x = [-65.6   8.6 -33.7 -19.3  33.2]
The centre entry -> -33.7
The entry just left of 33.2 -> -19.3

Read these off the table that follows. Rows and columns are numbered from 1.
1) The top-left entry?
2) The entry directly below the smallest entry?
3) The top-right entry?
4) The entry at row 1, column 2?
5) The entry at row 2, column 1?
6) The entry directly above the smallest entry?
7) The entry directly below 3332?
8) The entry at row 3, column 3?
[[6600, 7589, 3619, 8042, 2617, 3234, 7928],
 [4915, 5903, 3411, 9260, 4609, 1915, 5227],
 [5405, 6351, 3341, 9150, 3913, 2086, 6081],
 [6155, 7107, 3425, 8607, 3023, 2656, 7259],
 [5651, 6598, 3332, 9017, 3592, 2232, 6488],
 [6801, 7809, 3763, 7705, 2479, 3571, 8227],
 [7409, 8542, 4465, 6143, 2399, 5118, 9005],
 [7316, 8382, 4275, 6553, 2343, 4698, 8856],
 [7006, 8032, 3902, 7352, 2402, 3916, 8474],
 [7154, 8215, 4099, 6960, 2349, 4319, 8688],
 [5907, 6844, 3375, 8838, 3295, 2419, 6895],
 [6383, 7357, 3532, 8347, 2811, 2931, 7605],
 [5154, 6115, 3356, 9250, 4237, 1988, 5664]]
1) 6600
2) 2086
3) 7928
4) 7589
5) 4915
6) 3234
7) 3763
8) 3341

[-55.2  59.8  45.7  65.1 -63.1  44.8 -56.3 -56.0  47.8  45.4  46.5 -61.7
  46.8  64.5 -63.2]
The entry just left of the smallest entry -> 64.5
The entry just left of 44.8 is -63.1
Give the entry just right of 45.4.
Answer: 46.5
The entry at the centre -> -56.0
Give the entry just right of 46.5.
Answer: -61.7
The entry just right of 59.8 is 45.7
Give the entry just right of the centre entry.
Answer: 47.8

[[-0.79 -1.36  0.73 -0.23 -0.10  0.64  0.16  2.21 -1.53  0.48  0.93 -0.54]
 [-1.41  1.28 -0.29  1.06 -0.42 -1.31  0.41 -1.17  0.94  0.90 -0.70 -0.49]
 [-0.47  0.64 -0.32  0.44 -0.73 -0.27  0.61 -0.71  0.20 -0.08 -1.34
  -0.67]]
The entry just right of -1.31 -> 0.41
The entry just left of -0.49 is -0.70
The entry just right of -0.32 is 0.44
Give the entry just left of -1.36.
Answer: -0.79
The entry just right of -0.70 -> -0.49
The entry just left of 0.20 -> -0.71
The entry just left of -0.32 -> 0.64
Give the entry just right of the smallest entry.
Answer: 0.48
The entry just right of -1.17 is 0.94
